Each row below holds a small network's activations on one input, seen along a few directions.
In each table, some parts of the input vary, and every possible input appears once, in random order.
Descriptions start from the smaller parts, as in this example, which fits no table here: one of 2 separate values, together with either a single point or one of 11 places around a ring or (one of 6 places along a line, together with one of 8 places around a ring).
Shared parts are said once, and a part with two or three values counts as separate values.

Other details of the inputs shift rows strongly along two fixed directions, in all tables alike. That doesn't count.

Table:
row 1: [-11  22   1 -13  15 -65 -16  16  -9  62 -46]
row 2: [ -1   1 -28  -1   2   1   6  28  -6  -6 -18]
row 3: [  4   4 -38  -8   5  10   2  22  -2 -12 -26]
row 4: [ -5  40 -14 -27  37 -64  -7  12   6  65 -61]
row 5: [ 13  -5  14  13  -7  18   2 -17  -2 -21  24]
row 6: [ 30  -3  54   5  14   0  -2 -27  -9   3  34]
row 7: [  0 -11  10  10  -9  10  -5 -13  -8  -8  32]
row 8: [ -4   0  53 -11   3  -1   0 -32  12  12  50]
row 9: [  1 -20   7  16 -16  17   3  -4 -14 -21  37]
row 10: [ -4  17   8  -1  15 -39   2  -3   1  39 -30]
row 11: [ -2 -18   3  14 -16  20  -2 -10  -9 -19  33]
row 12: [ 29   7  40  -2  19 -15  10 -31  -3  16  16]
row 13: [  4 -17  19  20 -18  15  -4 -25  -7 -20  40]
row 14: [  8  -1 -24   1   1   8  12  18  -5 -13 -31]
row 15: [ 12   1 -22   2  -4  15   3   8  -3 -24 -10]
row 16: [  0  10  20  -5  11 -33  -8 -20  -4  34  10]
row 17: [ 13  -2 -11   6  -8  17   5  -2  -1 -25 -10]
row 18: [-22  -7 -20 -12 -16   6  -3  26   4   0  -7]
row 19: [-16  -4 -21 -15  -3  16  -1  32  13  -8 -12]
row 20: [  4  26   8 -14  26 -38  -3  -8   4  43 -25]
row 21: [ -7 -14  -4  20 -21  10  -3 -11  -3 -18   7]
row 22: [ -4 -15 -15  16 -15  23   5  16  -7 -25   4]
row 23: [ 23  -4  13   7  -4  19   5 -23  -1 -24  17]
row 24: [ 25   3  32   1  14  -8  11 -26  -2  10  12]
row 25: [  7   0  27   6   5 -10   3 -16  -5  11  24]
row 26: [ -6  -4  -9 -21   8  12   5  14  16 -14   0]
row 27: [ -3   6  18   3   5 -26  -5 -23  -1  30   3]
row 28: [-14  -4 -24 -15  -4  16  -4  34  13  -7 -16]
row 29: [ 16 -13  45 -10   7  21   4 -27  15 -12  51]
row 30: [-17 -11 -37  14 -22   9  -5  18  -4 -20 -20]
row 31: [-26  -6 -23 -10 -17   8  -7  24   5  -4  -8]
row 32: [ 27   8  29  -6  20 -15   9 -23  -4  14  17]
row 33: [  3  -6  -4   8  -5  25   3  -4   0 -18   9]
row 34: [  5  -4  29  13  -5 -10  -4 -32  -3   6  25]
row 35: [  0   0 -43  -4  -1  18   6  22  -1 -19 -39]
row 36: [ 23   8  28   2   6  -4   4 -35   3   0   3]
row 37: [ -5  24   8 -11  21 -45  -8  -6   3  48 -24]
row 38: [ -7  -6 -22   9 -12  14  -2  14  -6 -21   0]
row 39: [ -4   5 -38   0  -2   2   0  27  -3 -11 -29]
row 40: [  6 -10  14  13  -5  10   5  -7  -8 -10  26]
row 41: [ 11  16  21  -3  14 -26  -3 -19   2  22  -2]
row 42: [-13  35 -13 -21  29 -64  -9  14   4  64 -56]
row 43: [ -2  -8  -5   7  -7  20  -1   0  -4 -17  22]
row 44: [  0   2  55 -13   8   2  -2 -37  17   4  48]
row 45: [  6  -2 -32  -4   1  20   5  16  -3 -19 -21]
row 46: [-19  -8   1  -6 -14  22  -3   5   9 -19  18]
row 47: [  1  10  20   6   3 -22  -4 -22   4  20  -3]
row 48: [  1 -12  -1  10  -8  16   6   5  -9 -18  24]
row 49: [ -8  -2 -20   9 -10   5  -4  13  -3 -12 -11]
row 50: [-19  -7 -21  -9 -12  17  -6  31   9  -5  -9]
row 51: [ -6  -5 -19  10 -12  11  -3  12  -4 -18  -2]
row 52: [-12  25  -5 -11  18 -69  -6   8  -1  64 -55]
row 53: [-13  29 -10 -14  20 -71 -13   6   0  61 -54]
row 54: [  5   2 -40  -4   4   3   9  35  -6 -10 -34]
row 55: [ 10 -10  34  15  -4   8   6 -25  -5  -4  39]
row 56: [ 23  18  24  -5  17 -23   0 -27   2  19  -4]
row 57: [ -1  10  19   7   3 -22  -3 -23   5  20  -7]
row 58: [-25  -6 -16 -13 -16   6  -1  21   4  -5   1]
row 59: [ 22  20  21  -9  21 -28   0 -24   1  23  -4]
row 60: [-14 -11  -1  -6 -13  23  -1  13   8 -12  17]
row 61: [-14  -7  -5 -11  -5  23  -3  13  15 -17   7]
row 62: [  3  -2 -40  -4  -2  21   5  22  -1 -22 -30]
row 63: [ 15   5  34   2  12  -2   3 -33   2  11  26]
row 64: [  0  15  23  -4  15 -41 -12   1  -7  43 -15]
row 65: [-17  -6 -37   9 -12  17   0  24  -1 -16 -25]
row 66: [  9  -4  39   8   3 -17   0 -30  -8  17  33]
row 67: [ -2 -15   0  16 -14  32   1  -7  -4 -26  28]
row 68: [-24  -1 -18 -12  -8   8  -6  24  11  -1 -11]
row 69: [ 24  -8  12   7   2  18  12 -10  -7 -20  21]
row 70: [ 26  -1  24  -3  10  14   5 -29  -2  -9  35]
row 71: [  1  22   6  -9  20 -30   0  -9   6  37 -32]
row 72: [-21  -9 -24  -9 -19   9  -7  29   4   0  -9]
row 73: [ 16   5  32   7   5  -5   1 -32   2   4  20]
row 74: [  5  -9  -2  18 -16  30   5  -7   0 -33   8]
row 75: [ -1   5  21   1   7 -26  -6 -24  -2  29   9]
row 76: [ -7   6 -41  -4   1   5  -1  30  -1  -6 -30]
row 77: [  0 -11  11 -13   3  26   0  -3  17 -21  22]
row 78: [-18  -5 -13 -17  -2  19   2  22  14 -16   2]
row 79: [-12  -9 -27  10 -12   0   1  22 -11  -6 -15]
row 80: [-20  -9 -40  10 -17   9  -3  21  -5 -11 -23]
row 81: [  6  -1  47 -17  16   5   0 -33  19  -3  41]
row 82: [-10 -13  39  -2 -16  16  -2 -29   5 -11  56]
row 83: [ -9 -20 -19  19 -22  19   3  14  -9 -24   1]
row 84: [ -2   1 -33   2   0   2   5  34  -6  -7 -31]
row 85: [ -2   0 -29   1   0   4   6  28  -6  -9 -20]
row 86: [  0  -2 -24   4  -1   7   7  23  -5 -10 -20]
row 87: [ 11  -4 -19  -1   1  25   4   7  -3 -22  -2]
row 88: [ -5   1 -33   5  -3   5   8  29  -3 -10 -38]
row 89: [  2  -7  -6   7  -3  11  -5  24 -10 -11  -6]
row 90: [ -6   3 -35   5  -8   8   0  22   1 -15 -35]
row 91: [ -1 -15   5  17 -14  31   2 -10  -2 -24  29]
row 92: [ -5  16   9  -3   9 -44 -10 -13  -2  37 -12]
row 93: [ 16   2  36   6   9  -9   7 -25  -2  11  18]
row 94: [  3  11  21   5   6 -24  -3 -21   2  21  -1]
row 95: [ -4 -16  -4  11 -14  11   2   5 -14 -17  24]
row 96: [  2 -11  -4 -15   1  25  -1  13  15 -16   6]
Description of these inputs: one of 4 places along a line, together with either a single point or one of 5 places around a ring or (one of 3 separate values, together with one of 6 places along a line).
- Changing only the place on the line of 4 turns row 13 into row 49. The same change can be made to row 7. Which row results? => row 42
- Changing only the place on the line of 4 turns row 46 into row 44. The same change can be made to row 65. Which row results? => row 71
- Change only the place on the line of 6 in row 71. List by row number the other rows that result. => row 4, row 20, row 33, row 63, row 76
- Change only the place on the ring of 5 in row 68. List by row number the other rows that result. => row 8, row 46, row 50, row 60
- Change only the choice among 3 separate values in row 39. List by row number the other rows that result. => row 2, row 4

Table:
row 97: [-21  17   5 -22  24 -40   4   5   8  56 -17]
row 98: [-40   0 -66 -11  -5  -2   5  59   4   0 -44]
row 99: [-23  20 -32 -23  10 -37 -13  48  11  30 -71]
row 100: [-34  -5 -62  -2 -20  10   3  38   6 -16 -40]
row 101: [-25  20 -48 -29  12 -26 -15  53   4  36 -51]
row 102: [ -1 -18  32   8 -16  26   2 -10   8 -29  34]
row 103: [-13 -14 -38   1 -26  34 -13  22   0 -32  -3]
row 104: [  2  -6 -52  31 -17  22   0  22 -19 -37 -21]
row 105: [ 37 -23  30  25  -8  38  14 -28 -17 -40  49]
row 106: [ 29  11  48   1  20 -50   7 -31 -14  42  11]
row 107: [ 55   7  95  10  28 -34  10 -83 -14  35  59]
row 108: [ 13 -13 -18  40 -20  36   0  -4 -20 -48  20]
row 109: [ 43  -6  29  -4   4  46  25 -44   8 -50  51]
row 110: [-35  17 -49 -19  -1 -41  -8  32   9  27 -69]
row 111: [-22  23 -31 -29  18 -39 -15  38   2  42 -44]
row 112: [ -3 -21  26   0 -10  28  -3 -15  -5 -27  68]
row 113: [-22  21  -4 -15  13 -49   1  -7  14  58 -38]
row 114: [ 44  28  32 -15  51 -23   6 -41  12  26  -7]
row 115: [  0 -12 -40  24 -19  38   6  20 -13 -41 -21]
row 116: [  6 -19  25   8 -22  34 -10 -30  -2 -28  55]
row 117: [-12 -24  -8  12 -23  44   6  18   7 -42  14]
row 118: [-35 -10 -58  -7 -17  16   1  55   3 -26 -21]
row 119: [ 23 -20   7  22 -11  18  15  -7 -21 -23  25]
row 120: [ -1  25  28 -23  23 -47 -16   1  11  51 -31]
row 121: [ 19  17  97 -11  20 -52 -15 -88  11  53  57]
row 122: [  9  38  58 -26  38 -69 -18 -24  16  85 -24]
row 123: [ 10 -14 -22  30 -18  45   6   2 -12 -47   6]
row 124: [ -4 -40  14  23 -29  73  15   0   3 -57  52]
- What is each input in this table made of? => either one of 2 separate values or one of 8 places along a line or (one of 3 separate values, together with one of 6 places along a line)
- Change only the choice among 3 separate values in row 111. List by row number the other rows that result. => row 116, row 120

Table:
row 125: [ -1  10  38   2   6 -16  -9 -29   9  28  13]
row 126: [ 46   7  18  10  10  17   8 -37  -9 -24  36]
row 127: [-11  15  27 -18   8 -35  -9 -19  15  34 -10]
row 128: [-11 -36 -18  13 -29  69  15  27  -4 -58  33]
row 129: [ 21  19  29  17   9 -30   6 -50 -12  22   6]
row 130: [ -4   9  24 -16  15 -29   0 -23   2  40  16]
row 131: [ 27   4  43  19  13 -27  13 -37 -10  18  -1]
row 132: [-24 -20 -48  -4 -26  31  -5  34  -5 -41   0]
row 133: [ -7  -2  14 -12  -7   0  -1   6   2  -1   9]
row 134: [ -9 -11   9   1  -7  15   4 -20   8  -1  29]
row 135: [-31  10 -49  -4  -1  -7 -13  36   4   5 -47]
row 136: [-16  12 -33 -13   1 -32 -20  29  -2  28 -38]
row 137: [ 35  18   9   0  21  -5   6 -28  -1   5 -22]
row 138: [ 32  27  -1   0  19  -9   4 -27  -2   4 -14]
row 139: [ 57  -6  65  13  20  20  12 -62  -1 -19  42]
row 140: [  0  15  38  -4  16 -26  -7 -10   0  36   5]
row 141: [ 28  -4  18  30  -4   4  11 -39 -23 -13  36]
row 142: [-22  20 -20 -10  10 -24  -8  33   6  29 -56]
row 143: [ 18 -49 -26  49 -37  76  22  17 -27 -93  31]
row 144: [ 31 -25 -55  21 -16  72  15  34 -20 -83   7]
row 145: [ 42 -21  39  38  -3  14  16 -41 -23 -25  62]
row 146: [-16  -4 -18 -13  -1   4   1  26   5  -4   5]
row 147: [-29   1 -50 -10  -7  -1   3  39  11  10 -50]
row 148: [ -1   6  18 -14  13 -21   4  -3   2  36  12]
row 149: [ -8  12   1  -7  13 -21 -10  11  -6  27 -11]
row 150: [  3 -11  28   8 -14  13  -9  -7   6 -11  22]
row 151: [ -2 -12  24   0  -7  19  10  -8  10  -4  25]
row 152: [-18  17 -19 -11   5 -35 -20  13   8  36 -39]
row 153: [-35 -18 -56  -3 -24  37   3  45  14 -42 -20]
row 154: [ 18   8  12  22   4 -17  10 -30 -11  11 -16]
row 155: [-29  -9 -73   2 -16  24 -10  52  -9 -24 -29]
row 156: [ 15  17 -66 -11  27 -16   7  55  -5   2 -96]
row 157: [-18   8  -3 -19  13 -27  -3   0  10  27   1]
row 158: [  2 -15  35   0 -17  26   1 -15   9 -22  41]
row 159: [-16   3 -15 -19  -2 -12  -5  23  -2   4  -9]
row 160: [ -3  -6  14   7 -11   2 -14  -8   8   0   7]
row 161: [-11  -3   6  -9  -2   9   6  12   9  -4  14]
row 162: [-23   3 -13 -16  -4 -12  -8   3   8   6 -13]
row 163: [-19  -1   1  -9  -1   0  -2  -9  15  -1  15]
row 164: [  1  11  30 -11  10 -35 -13  -2   1  39  -9]
row 165: [ -7  15  -5 -17  11 -45 -19  20  -2  43 -30]
row 166: [ -4 -13  29   1 -10  28   7 -11  14 -21  45]
- Changing only one part turns row 145 into row 129. The same change can be made to row 144. Which row results? => row 138
- What is each input in this table made of? => one of 6 places around a ring, together with either one of 2 separate values or one of 5 places around a ring
- Change only the place on the ring of 5 in row 160. List by row number the other rows that result. => row 125, row 127, row 147, row 153
- Change only the choice among 2 separate values in row 156. List by row number the other rows that result. => row 143
- Change only the choice among 2 separate values in row 137. List by row number the other rows that result. => row 154

Table:
row 167: [  7  11  43  -2  13 -36  -5 -38  -2  38  21]
row 168: [-12  45  -3 -39  40 -79 -10   6  16  79 -67]
row 169: [ 13 -18  55   5  -6  29   5 -34   5 -20  69]
row 170: [ -6  -4 -17  -7  -4  11   0  22   1 -10  -1]
row 171: [-14 -13 -46  -2 -15  35   1  38   0 -36  -8]
row 172: [ 21 -12 -49  16  -9  41  16  25 -12 -53 -21]
row 173: [  5  15  54  -4  14 -38  -5 -45   7  45  17]
row 174: [ 22  -4 -35  23  -5  23   8  14 -17 -35 -25]
row 175: [-20  24 -20 -13  12 -53  -8  21   4  48 -63]
row 176: [ 11 -22  39  21 -14  25   2 -32 -13 -22  66]
row 177: [-16  -9 -40  -6 -12  24   0  43   5 -22 -26]
row 178: [-23  -6 -56   4 -20  16  -2  38  -2 -24 -28]
row 179: [  1  12  27 -15  14 -16  -3 -20  15  24   5]
row 180: [ 12 -18  48  19 -10  17   2 -37  -6 -12  62]
- Changing only one part turns row 180 into row 169. The same change can be made to row 175. Which row results? => row 177
- What is each input in this table made of? => one of 2 separate values, together with either a single point or one of 6 places around a ring
- Change only the choice among 2 separate values in row 173. List by row number the other rows that result. => row 179
